Read these off the grid that follows.
1) Give the third entry on the diagonal from the top-right corner.
2) Give the entry directly above 19.3.
3) Give the entry just left of the largest entry.
4) Give the entry directly below 19.4.
5) Give the 2nd largest entry.
6) Give the entry directly above -8.3.
7) Give the smallest entry in the last row.
8) Give the entry just right of -0.7.
array([[ -8.4,  37.7, -24.6,  -9.3, -20.0, -19.5, -53.8,  -1.1,  -6.7],
       [ -0.3,  14.4, -10.5,  -9.9, -15.1, -12.8, -25.2,   5.0, -12.3],
       [  0.1, -16.2,  10.0,  -6.1,  -1.1,   7.2,  19.4,   6.0,  -5.8],
       [-21.9, -18.6,   3.9,   1.5,  23.1,  12.5,   6.0,  -5.9,  18.8],
       [ -2.3,   5.0,  -4.8,  26.7,  24.2,  17.2,  13.7, -14.3,  28.6],
       [  2.8,  -2.1,  -1.5,  15.9,  12.0,  15.8,  20.2,  -3.4,  12.1],
       [-23.2, -30.0,  16.7,  -3.0,  25.6,  12.1,  15.2,  -7.9,  19.9],
       [ 11.4,  11.8,  -4.3,   4.7,  -8.3,  -2.8,  -0.7,   1.0,  -5.0],
       [-21.1, -31.2,  13.8,   8.4,  35.8,  19.3,  23.6, -10.6,  28.2],
       [-10.1, -20.7,  11.3,   2.6,  15.7,  15.8,  23.8,  -2.9,  12.2]])
1) 19.4
2) -2.8
3) -8.4
4) 6.0
5) 35.8
6) 25.6
7) -20.7
8) 1.0

Read these off the table that follows.
1) Which number is the fourth entry in reading order?
2) Which number is the last entry, reading row by row?
3) Which number is the 2nd entry, reading row by row?
4) Which number is the second largest entry?
5) Which number is the third entry in reading order?
6) Which number is the 3rd entry on the main diagonal?
7) Which number is the second smallest entry?
8) Which number is the fourth entry from the end, reading row by row?
[[  45.5   90.8  109.8   63.5  107.2   87.7   74.4  253.0  -68.9]
 [  17.6  183.3   16.7  -92.6  198.9    8.2   92.0   44.5    4.3]
 [ 103.9   -8.4   98.2  138.1  -53.1   68.9   42.0   59.9  125.8]
 [ 149.5  186.4   66.3   70.3   71.3 -104.1   45.0  -34.5  160.3]
 [  29.5 -164.4   84.5   87.7  189.7  123.6   77.8  119.7  -20.6]
 [  70.8  -72.2  139.2  190.8   80.3  -21.5  100.4   96.1   65.2]
 [  86.5   54.3   75.0  113.7  -20.1   63.8   59.4   53.0   46.5]
 [  26.5   52.2    2.8    1.3   21.0  172.8   40.8   34.6   81.1]
 [  46.1   55.5   50.8   33.0  140.2   10.2   59.0  -18.5  116.4]
 [ 104.9   64.3   86.7  116.3  -48.9   85.9   53.6  109.4  118.1]
 [  72.0    1.7   90.1  142.2    8.2   53.2   43.4   20.8   52.0]
 [-143.3   26.1   57.8  -91.6  -86.5   33.8    9.3  -29.2  263.7]]
1) 63.5
2) 263.7
3) 90.8
4) 253.0
5) 109.8
6) 98.2
7) -143.3
8) 33.8

arr =
[[  7.2  10.0 -21.4  -1.3  -3.5  -0.9   8.4  23.8]
 [-10.7   1.6  25.1   2.0  -7.6  -9.7 -14.2 -24.7]
 [ -2.0  13.1  -8.8  -5.6  -9.6  -6.7   3.7   4.1]
 [ -0.9  -8.8  11.3  12.7 -29.0 -32.9 -12.1 -21.5]
 [-23.0  48.8  14.1 -24.8  -8.7  -2.7  -2.5 -21.7]
 [  0.5   4.8  -0.9  -5.5  12.5  11.0   3.3   0.5]]
Find the second entry on the diagonal from the top-right corner.
-14.2
The entry directly above -9.7: -0.9
Find the bottom entry of the column that holds the largest entry.
4.8
The second smallest entry -> -29.0
The entry just right of -23.0: 48.8
The smallest entry in the last column -> -24.7
The entry in the top-left corner: 7.2
The third largest entry is 23.8
The entry in the bottom-right corner: 0.5
The top entry of the column that holds the largest entry is 10.0
Find the entry just right of 12.5.
11.0
The third smallest entry -> -24.8
The entry directly above the largest entry: -8.8
Find the first entry of the largest entry's row.
-23.0
Find the entry in the bottom-left corner.
0.5
The third entry, reading row by row: -21.4
Find the smallest entry.
-32.9
Find the fifth entry from the end, reading row by row.
-5.5
The entry just right of -6.7: 3.7
The 3rd entry on the diagonal from the top-right corner is -6.7
The 3rd entry on the main diagonal is -8.8
The 4th entry in reading order: -1.3
The entry directly below -8.7 -> 12.5
The entry directly below the smallest entry is -2.7
Find the entry directly below -21.5.
-21.7
Find the entry just left of 1.6.
-10.7
The entry directly below 14.1: -0.9
The 2nd entry on the main diagonal: 1.6
Find the second-last entry, reading row by row.
3.3
Find the last entry of the smallest entry's row.
-21.5

Questions about the row below.
1) Read off the smallest entry.
2) Read off the entry just right of -28.9.
3) Read off the entry just right of -4.5.
4) Read off the entry just left of -2.6.
[ -4.5   5.2 -19.0 -23.1  -2.6 -51.6  18.6   0.9 -18.0  18.5 -28.9  -2.4]
1) -51.6
2) -2.4
3) 5.2
4) -23.1
